Each row below holds a small network's activations on one input, seen along a few directions.
Each table varies a few parts of the input and shows all the possible inputs, shuffled.
A made-up example of a description, with smaller parts first: one of 4 places along a line, together with either a single point or one of 11 places around a ring or (one of 3 separate values, together with one of 5 places around a ring).
Shared parts are said once, and a part with two or three values counts as separate values.

Other details of the inputs vary at random and push rows far along three fixed directions, the same in every table; ignore that.

Rows:
row 1: [ 10  18  19 -16 -23 -13 -16 -49   9 -10   5  16]
row 2: [ -3   5  -4  16  -7   4 -11  13  -4   4   1   4]
row 3: [-20  -2 -23  -7 -13  17   3   6  -3 -15   2  -6]
row 4: [ -2  -2  -1  -7  -2  21   4   4 -14   7   3   0]
row 5: [ 30 -17   7  -5  27 -47   3  17 -22 -26  18 -41]
row 6: [ 1 14  6 14  0  9  7 10  4 -5 -6 -5]
row 7: [ -3 -14   6   9  -3  10  10  -4  -8   1   4   4]
row 8: [  3   6  -3  12  -7  14   1   3 -11  -9   4   3]
row 9: [  8   8   3  10   5  15   3   9   8  -4 -12  -9]
row 10: [-7 -3 11 15  5  7 14  7 10 -1 -2  1]
row 11: [ -1   6  -5  15  -2   9 -14  12  -2   4   4   4]
row 12: [ 20  -9  14 -20  19 -28  -5  16 -16 -29  18 -23]
row 13: [ -2  -6  13   1 -11  -6   3 -20   3  -6  13  15]
row 14: [ -5   5  -1  11  18  10   3   4   4  -9 -14  -9]
row 15: [-2 -7  8 12  9 12  9  5 14  0 -7  0]
row 16: [ -2   2  -3  14  -6   8  -9  11 -10  11  -5  -2]
row 17: [-11  17  15 -16 -10  -6   6 -21   7   0 -15  11]
row 18: [-8 -2 -5 -1 -3  7 -9 15 -1 15  5  8]
row 19: [ -8 -12  -1  15   3   4  -7   9   5   9   9  10]
row 20: [  2   1  25 -16 -20 -19 -10 -51  17  -8  12  23]
row 21: [ -3  -3  -9   7  10  11  -3  -5 -10 -13  -4  -3]
row 22: [  1  -1  -6  14  -1  13 -16  13  -1   3  -5   1]
row 23: [ 2  2  4 -6 10 19  4 11 10  6 -8 -5]
row 24: [-12   0  -8   1  -1  -2  -7  16  -5   1  -3  10]
row 25: [ -7   1  -7  -6  -4  12   8   0 -16  -3  -8   7]
row 26: [-11   3 -10  12   8  -2 -14   2  -2   2   2   5]
row 27: [-3 -3  8 12  8 10 12  5 13  2  0  3]
row 28: [ 38 -11  20 -22  30 -36   6  29   1  -7  16 -44]
row 29: [ 3 -6 -3 -8  4 23 -3  6 -5 -1  4  1]
row 30: [ 23 -11  19 -21  19 -18  -8  17 -13 -17  28 -26]
row 31: [-4  8  7 -4  4 14  8 11  7  5 -3 -1]
row 32: [ 5 14  3 12  3 13  5  8  7 -2 -5 -4]
row 33: [ -1  20  14 -20 -16 -29 -12 -60   8 -10  11  20]
row 34: [ -4   4  -2  -4   9  13   8  10   8  -5 -19   1]
row 35: [-15   1  -3  12   6  -2 -11   1 -11   4  -5  -1]
row 36: [-5 -5 13 10  2  5 16 -2  7  8 -7  0]
row 37: [-7 10 -1 11 17  7  6  2  3 -7 -7 -5]
row 38: [ 6  7 -6  9 -3 17  0  1 -8 -6  6  3]
row 39: [-14   2  -7  15   6  -4 -12   7  -7  -2   1   3]
row 40: [ -2  -9  -8  -2   4  16 -13  16   2  16  -1   4]
row 41: [ 67 -27 -77 -18 -25 -47  49  -4  13  95 -33   6]
row 42: [ -1 -11   0  10   2  13   6   1  -1  -3  11   9]
row 43: [ -4   7   4  -6  -6 -13   0 -33 -10  -5  -1   3]
row 44: [ -1  17  20 -30 -25 -16 -10 -43   8   0  15  23]
row 45: [ -9   8   3  10  12   3  10  -2  -4  -1 -15 -10]
row 46: [ -6   1  -8  -4  -3   9   6   7 -12 -10  -2   9]
row 47: [ -1  22  26 -30 -21 -17   0 -44  20  16  -4  14]
row 48: [-21  -1 -20   6  -6  10  -1  -6  -3 -18   6 -14]
row 49: [-16 -17 -15  10 -13  17   7   1   5  -7  11  -5]
row 50: [-11 -15   6  14   0   2  -4   6  -3  12   3   5]
row 51: [-10  11   4  -3   3   5  10   9   3  -7 -12   4]
row 52: [ -7  10  -1  -3   8  10   9   9   6  -4 -11   5]
row 53: [ -9   2 -18   8 -18  20  -2   1  -1 -13   7 -12]
row 54: [ -5  -2 -10  -2   2  13 -11  16   2  18   7   8]
row 55: [ -6  17  10 -26 -21 -32 -20 -38  16   6   4  30]
row 56: [ 55  -6 -46   1 -16 -28  50  -4  12  55 -36  -8]
row 57: [ 13  -7  26 -28  10 -50 -27  -2   1 -18  12 -14]
row 58: [-10  10   1  13  13   3   8   3   0  -8  -9  -6]
row 59: [ -7 -18   0  14   4   8 -10  10   6   7   1   7]
row 60: [ 32 -33  30  -6  26 -66 -10  29  -8 -16  32 -42]
row 61: [-14   4  -9 -21 -25  10  -5 -20  10   0  15   1]
row 62: [ -1  -4  -9  -7   4  15   1   6  -8 -12  -7   5]
row 63: [  3   5  -2   9  -8  17   4  -2 -16  -1  -3  -2]
row 64: [-10  -4  -9  12  11   3 -16   5  -3  -1  -6   0]
row 65: [-13  -1  -7  -2  -2   2  -5  11 -10   9 -10   8]
Description of these inputs: one of 5 separate values, together with either a single point or (one of 3 separate values, together with one of 4 places along a line).
- The inputs of row 59 and row 64 match in every part but the choice among 5 separate values. If row 7 is changed in the same way as row 59 into row 64, which row does it become? => row 43
- The inputs of row 54 and row 11 match in every part but the choice among 5 separate values. If row 61 is changed in the same way as row 54 into row 11, which row does it become? => row 53
- Change only the choice among 3 separate values in row 5. List by row number the other rows that result. => row 39, row 58
- Change only the choice among 5 separate values in row 9. List by row number the other rows that result. => row 14, row 15, row 23, row 34
- Change only the choice among 3 separate values in row 54. List by row number the other rows that result. => row 28, row 30
- Change only the choice among 5 separate values in row 24. List by row number the other rows that result. => row 2, row 18, row 39, row 60

Rows:
row 66: [  5 -28   2   9   1 -28  -5  -5  -9 -16  23 -16]
row 67: [-26  12  10  -9 -23  32 -29  -7   7  31   1  45]
row 68: [ 17 -16  18 -34  -6 -23  -2  -2   4  -2  23 -13]
row 69: [-26  11   3 -13 -22  36 -19 -11  13  17   4  44]
row 70: [ 62 -13 -96 -20 -24  10  72   6  -6  45 -30  -8]
row 71: [-30  20 -11 -25 -18  38  -6 -23   3   5  -6  31]
row 72: [ 10  -5   3 -32   6 -14  -5  23 -11 -12  12 -21]
row 73: [ 12 -19   7   4   1 -42 -22  -5  -3  -7  23  -3]
row 74: [-30  33  13   7  -7  26  10 -23  19  -2 -30  27]
row 75: [ 15  12  26 -12  22 -32  10 -12   8 -16 -12 -24]
row 76: [  6  -9  -4  -5  -4 -43 -12  -8 -11 -20  14 -16]
row 77: [ 12   4  46   8  26 -32  -9  15   8  11   1 -10]
row 78: [ 32  15  21 -10   9 -15  28 -19   0 -35 -12 -32]
row 79: [-51 -32  -7  73  61  85 -33 115 -53 -49  19 -45]
row 80: [  7 -10  -6  -7   2 -42  -9 -18 -12 -20  15 -17]
row 81: [ 20  -3  15 -34  -4 -27 -20   5   5   7  17 -12]
row 82: [ 13   2  39   4  28 -27   0  12  15  -6   3 -12]
row 83: [-28  32  19  17  -5  29  -3 -20  25  12 -22  28]
row 84: [-34   2  -3  28 -20  17 -34 -17  -2  19   1  45]
row 85: [-30  20  18  19 -12  35  15 -28  26   8 -19  28]
row 86: [  44  -29 -114   32  -12   16   71   23  -25   32  -27  -18]
- What is each input in this table made of? => one of 3 separate values, together with either a single point or one of 6 places along a line
- The inputs of row 85 and row 68 match in every part but the choice among 3 separate values. If row 82 is changed in the same way as row 85 into row 68, which row does it become? => row 69
- Change only the place on the line of 6 in row 79. List by row number the other rows that result. => row 66, row 73, row 76, row 80, row 84
